126   45  141  193  103  201   81  188  143  197  214  159  137  161
173   17  159  186   67  200  222  210  184  167  214  208  158  195
114   19  109  119  124  199  199  223  209   89  172  208  114  202
196  114  213   45   15  103  163  105   59   45  129  127  205  112
231   82  213   29   42  163  217  154  141   26  153  167  210  166
158   25  151  192   81  209   88  182  131  204  196  209  158  188
-> 126

5680  8148  3564  4290  5227  4918  8130  1299  7191  4985
3712  2758  6987  6860  3225  3483  3538  5370  3270  2351
4011  4875  6702  7023  3077  3152  5847  3000  4918  2450
7203  5920  2951  3459  6827  7251  4910  4474  4333  3743
6525  4266  3227  3431  6214  7016  3308  5995  3154  4404
4840  7801  4084  4577  4783  4175  8017  1582  7402  5254
4159  1182  6074  5334  4358  4796  1162  7901  1797  3390
4319  7347  4059  4357  4485  3812  7678  2009  7365  6180
-> 5680

131  126  187   76   86   23
182  139  118   76    8   66
162  165   52  179   70  145
 64   96   99   74  199  139
164  136  147  166   46  108
108  114   38  134  128  175
127  105  176   92   64   48
185  171  103  168   23   84
145  140  165  115   69   42
126  129   43  190   81  167
-> 131

492  423  495  521  646  864  479  761  878  457  511  475  700
477  474  560  477  235  458  512  405  269  507  501  466  311
720  773  655  706  660  356  727  415  371  721  661  746  608
414  390  497  403  304  528  371  444  406  408  454  316  346
328  307  450  360  431  671  300  669  700  341  400  307  505
704  674  674  638  342  294  656  271  199  723  674  642  328
417  468  329  389  767  704  447  717  771  370  422  451  742
638  630  527  629  817  687  572  695  889  609  568  605  793
555  559  471  550  837  619  598  565  794  538  480  576  738
506  647  416  467  652  331  455  424  384  467  476  506  622
740  744  738  727  599  452  741  567  427  745  718  776  631
625  697  553  661  797  632  545  762  813  632  600  571  778
-> 492

  34   390  -407  -363  -438   370  -444   181
-153  -472  -777  -576  -275   256  -961  -226
-123   -82  -476  -402  -285   235  -545   -89
-139  -338    81   291  -100  -541   385  -284
 -89   -70  -424  -342  -290   136  -439   -70
 -33   291   -98   -81  -307    46    31    62
 290   210    59   397  -473  -508   437   186
  11   106   320   522  -198  -612   765   -52
-161    93   -79   -65  -178   -35    58   -94
 393    79  -701  -345  -716   105  -720   303
-584  -502  -150  -235   180   -26  -126  -567
-> 34

70  69  25  21  47  27  70  68  71  70  58  29  69
30  30  69  70  72  69  30  30  30  31  21  66  31
30  32  69  74  24  69  30  32  35  30  79  73  22
65  62  33  26  76  31  65  63  58  65  16  26  76
32  35  71  75  23  70  32  37  38  33  80  75  24
28  28  71  73  68  69  28  29  26  28  21  65  31
62  61  24  23  25  27  62  60  63  62  73  29  57
68  66  34  24  77  32  68  66  61  68  16  25  77
27  27  63  70  26  64  26  29  28  26  78  69  19
67  66  23  20  64  25  68  65  68  66  32  24  70
-> 70

573  468  355  420  398  622  484  741  665  374  675  584
746  677  689  517  574  673  492  300  600  590  562  567
832  565  342  255  302  804  369  615  830  231  795  591
504  490  383  453  490  707  610  793  540  537  559  512
295  553  759  867  804  174  716  478  327  771  341  489
869  694  662  406  481  773  388  240  715  486  663  621
164  382  441  744  656  297  764  915  335  673  396  474
501  614  779  754  718  405  616  342  417  751  416  544
-> 573

126  140  159   79  228  135  109   71
162  182  144   87  218  149  152   89
124   98  141   71  112   93  127  142
128  109  124   78  117  105  123  140
106  121  107   76  109   72  121  160
130  140  171   82  235  139  118   76
115  111  100   53  107  102  139  156
128   92  133   79  131   97  133  146
127  128  164   71  233  140  112   72
133  100  131   74   98   95  126  137
118  117   97   73  102   74  135  153
128  130  159   76  227  139  106   67
-> 126

131   96  100  160  156   88  106  148   92  141  121  128  112
207  116   51  199  107  147  130  189   94   81  136  221  156
136  167  137  105  158  138  110   85  113  141  142  158  127
126   97   97  149  159   81   96  134   78  140  116  129  103
210  120   61  202  113  151  138  193  107   90  142  218  162
119   99  122  126  172   71  109  111   95  162  118  108   94
122  132  160   77  174   89  127   53  145  177  138   88  105
207  118   71  196  117  147  144  187  118   99  144  205  161
114  156  153   68  162  112  110   46  123  156  133  117  106
178  165   88  183  128  178  113  172   94   95  147  229  164
-> 131
